These are the activations of a small neural network, seen along a few directions. Each row is one input.
Each table varies a few parts of the input and shows all the possible inputs, shuffled.
A made-up example of a description, with smaller parts first: one of 5 places around a ring, together with either a single point or one of 11 places around a ring or (one of 2 separate values, together with one of 6 places along a line).
Shared parts are said once, and a part with two or three values counts as separate values.

Other details of the inputs vary at random and push rows far along two fixed directions, the same in every table; ignore that.

A family of inputs:
row 1: [ -6 -19  -5  -5  -1  18   3 -17 -15 -50  -1  20]
row 2: [  1  18 -11 -20   9 -35 -46 -20  11  70  39 -31]
row 3: [-26  -4   2  -6  -3 -10  19   1   0  16 -13   0]
row 4: [ 20   5 -18 -20  54 -37 -42  14  30  59  10 -25]
row 5: [-25  10   9  37 -22  -6  33  26 -20 -20 -26 -18]
row 6: [ 11  20  -2  21 -28 -13 -11 -20  -2  -3  11 -12]
row 7: [  9  -7  19  19 -48  18  41  -1  -3 -27  -7  28]
row 8: [ 19 -89 -17 -22 -88  42 -17 -60  13   6  62  29]
row 9: [ 14  19  -4  -5 -28 -19 -10 -16   5  11  31 -13]
row 10: [-16  32  10 -26  75 -21 -30  25   4  61  24 -21]
row 11: [ 17 -41  -6 -34 -15  34 -16 -36   9 -19  49  35]
row 12: [-14  17  27   9  27   8   9   4 -10  12 -15   9]
row 13: [-14 -15  -1 -17   1  28   5 -27  -6  -3  -2  22]
row 14: [-36  20  -3 -26  43 -27 -15  16  10  93   0 -24]
row 15: [ 28  42   6  26  32 -28  12  49   9 -15 -30 -16]
row 16: [ 12  15 -26 -18  49 -33 -29  23  17  37 -13 -25]
row 17: [  9 -43 -15 -21 -12  18  -5 -15   5 -39   3  12]
row 18: [-24   3  -7  -6   5 -12 -13  16  -3  63  13 -29]
row 19: [  9 -14  21  27 -44  19  30 -10  -8 -25 -15  30]
row 20: [ -3  34  15  52   5  24  33  21 -34 -88 -50  18]
row 21: [-21 -23   1 -12  -7  23  18 -26  -9 -26  -8  23]
row 22: [  1  21  11  40   0  26  27  14 -33 -79 -40  20]
row 23: [  8   8  18  28   7  21   6   2 -17 -47 -13  22]
row 24: [-35  18   7  -8  25 -29  12  20  -3  46 -19 -17]
row 25: [-28 -34 -18 -37  -7 -15 -22  -8   9  68  38 -25]
row 26: [ 23  13  21  26   0  14  24  31  -6 -56 -23   8]
row 27: [  5  29  35  70 -48  13  58  40 -24 -54 -29   0]
row 28: [-43  30  17  -7  56 -17  11  17 -12  30 -26 -14]
row 29: [ 34   4 -16  32 -18   4  19  12   0 -73 -44  13]
row 30: [ 21   4  15  16   1  14  15  21   3 -46 -10   9]
row 31: [ -9  38  41  28  16   8  42  26 -20 -23 -30  12]
row 32: [ 10  45   6  21 -20 -23   5   1  -1  -2  10 -20]
row 33: [ 14  -1   3  25 -11  24  17  16 -15 -70 -37  13]
row 34: [-28  12  -4  -1  12 -15 -11  21  -3  63   5 -33]
row 35: [-19 -43 -18 -68  15  19 -33 -46  10  59  40  16]
row 36: [ -6  17  22  26 -15  -3  21  33  -8  14   4 -15]
row 37: [ -3  14  24  13 -12  -2  30  17  -2  10  -7   7]
row 38: [ 14 -56   1 -37 -44  49   8 -51   8 -20  39  50]
row 39: [  1 -16  10  19 -35   8   4   3  -6  14  13  -2]
row 40: [ 26 -36  -3  -7 -10  26 -15 -14  12 -26  11  18]
row 41: [-15  15 -21 -20  -1 -39 -26 -20   3  36  22 -35]
row 42: [  2  -9 -35 -39  51 -42 -36   8  31  47   8 -28]
row 43: [ 41 -91 -54 -52 -52  17 -24 -60  30 -36  37  34]
row 44: [ 24 -78 -36 -53 -34  42 -34 -50  21 -18  39  30]
row 45: [ -9 -11 -11 -21  31  -8 -16   9  10   2  -4 -15]
row 46: [  5 -31 -33 -24 -60  -3 -15 -61   6 -17  36   2]
row 47: [  0   9 -27 -15 -24 -13 -28 -35   4  24  24 -19]
row 48: [-31  45  14  23  59 -15  11  34 -21 -21 -37 -17]
row 49: [-25  47  27  21  43 -30   7  39  -1  64 -25 -23]
row 50: [  4  41  26  35  50 -11   2  49  -7  -7 -39 -20]
row 51: [  8  53   5  66 -46  -6  35   4 -32 -76 -45  -7]
row 52: [ 50 -43 -23   0 -33  14 -11 -25  25 -40   8  26]
row 53: [ -9  -9   0   1 -24   8  17  -5  -6   5 -13  14]
row 54: [ 23  19 -12 -17  48 -36 -22  29  31  42   9 -24]
row 55: [ -6 -28   5 -27   7  23 -15 -32   5  28  23  24]
row 56: [-14  22   8 -10  65 -12 -33  14   2  44  11 -13]
Description of these inputs: one of 2 separate values, together with one of 4 places along a line, together with either a single point or one of 6 places along a line.
Question: Changing only the choice among 2 separate values turns row 32 into row 9. The same change can be made to row 48. Which row results?
Answer: row 1
Question: List by row number the other rows that have the choice among 2 separate values and the place on the line of 4 in common with row 25.
Answer: row 1, row 17, row 24, row 28, row 41, row 43
Question: Change only the choice among 2 separate values in row 21. List by row number the other rows that result.
Answer: row 28

A family of inputs:
row 57: [   6   32   29   61   -7   19   57   24  -31 -100  -65   26]
row 58: [ -9  -7   2  -6 -15   3   3 -16   0  13   9   5]
row 59: [ -5   4  -4   1 -17   0  -1 -17  -8  -2   6   0]
row 60: [ 13 -14  -6  -3   4   6 -10  -2   7  -9   4   6]
row 61: [ 16 -12   1 -11   7  13  -4  -2  10 -11   3  16]
row 62: [ -3 -13  -8 -10   4   8  -9 -12  -2  -9   1   4]
row 63: [ 13  -5  -7  -7  -6  -2 -11  -7   6  -5  15  -3]
row 64: [ -4  -6 -10 -10  -6   1  -8 -16  -2 -11  11   0]
row 65: [ 12 -16 -13  -5 -15  -5  -1  -1  10  -3   0   0]
row 66: [ -6 -11   2 -23  18  -4 -18   9  12  57  27  -9]
row 67: [-13 -17   4 -12  -8  13   1  -6  -3  16  12   5]
row 68: [ -6 -16 -17 -10 -13  -2   1 -11   3  -2  -3   0]
row 69: [ 12   2  -2   5 -18   0  -4  -8   1   0  11  -1]
row 70: [-25  78  30  29  70 -51   4  64  -2  66 -30 -48]
Question: What is each input in this table made of?
Answer: one of 2 separate values, together with either a single point or one of 6 places along a line
Question: Changing only the choice among 2 separate values turns row 65 into row 68. The same change can be made to row 63. Which row results?
Answer: row 64
Question: Change only the choice among 2 separate values in row 69. List by row number the other rows that result.
Answer: row 59
